These are the activations of a small neural network, seen along a few directions. Each row is one input.
In each table, some parts of the input vary, and every possible input appears once, in random order.
Descriptions start from the smaller parts, as in this example, which fits no table here: one of 3 separate values, together with either a single point or one of 9 places along a line or (one of 4 places along a line, together with one of 8 places around a ring).
Shared parts are said once, and a part with two or three values counts as separate values.
In the rows, zero is written as 128.

Other details of the inputs vary at random and push rows far along two fixed directions, the same in every table; ignore that.

Table:
R1: [155 113  99 173  98 150 152 141 102 190 102 132 129 122 155 142]
R2: [133 157 151  97 161 122  87 119 184  39 147 126 147 114  64 103]
R3: [142  98 134 153  88 148 154 113 137 139 176  50  39 184 167 117]
R4: [144 139 140 100 138 141 108 140 156  72 162 133 169  85  72  93]
R5: [132  77 145 139  62 159 157 147 107 153 181  57  76 161 153  86]
R6: [133 163  89 152 152 134 114 131 114 180  31 158 137 143 143 184]
R7: [127 137 107 144 161  95 125 120 109 151  80 201 168 105 139 171]
R8: [140  90 115 161  69 163 177 143  86 197 149  72  72 168 179 118]
R9: [116  83 139 148  96 120 177 109 104 153 185  96  69 163 185 128]
R10: [109 123 152 135 109 106 139 125  97 144 155 125 108 131 162 137]
R11: [133 178 100 159 138 125  95 137 111 179  42 155 145 127 150 183]
R12: [110 127 120 124 144 106 143 119 101 154 114 159 131 137 147 153]
R13: [109 171 129  98 193  89  90 118 144  78  93 220 221  71  76 150]
R14: [138 120 163  95 143 127 112 108 198  33 190  90 102 131  70  77]
R15: [122 122 166  67 123 143 116 139 171  45 213  83 138  98  72  50]
R16: [104  99 137 143 107 109 144 128  87 163 130 129 107 157 170 138]
R17: [139 162  66 145 158 146 128 140 112 190  21 195 202  84 136 177]
R18: [117 146 152  73 165 122  84 125 185  45 131 121 143 124  63  95]
Each input here is: one of 3 separate values, together with one of 6 places around a ring.
Changing only the choice among 3 separate values turns R18 into R5. The same change can be made to R6. Which row results? -> R8
Change only the place on the ring of 6 in R16. List by row number the other rows that result. -> R7, R9, R10, R12, R13
Change only the choice among 3 separate values in R2. List by row number the other rows that result. -> R4, R13
Change only the choice among 3 separate values in R3. List by row number the other rows that result. -> R9, R17
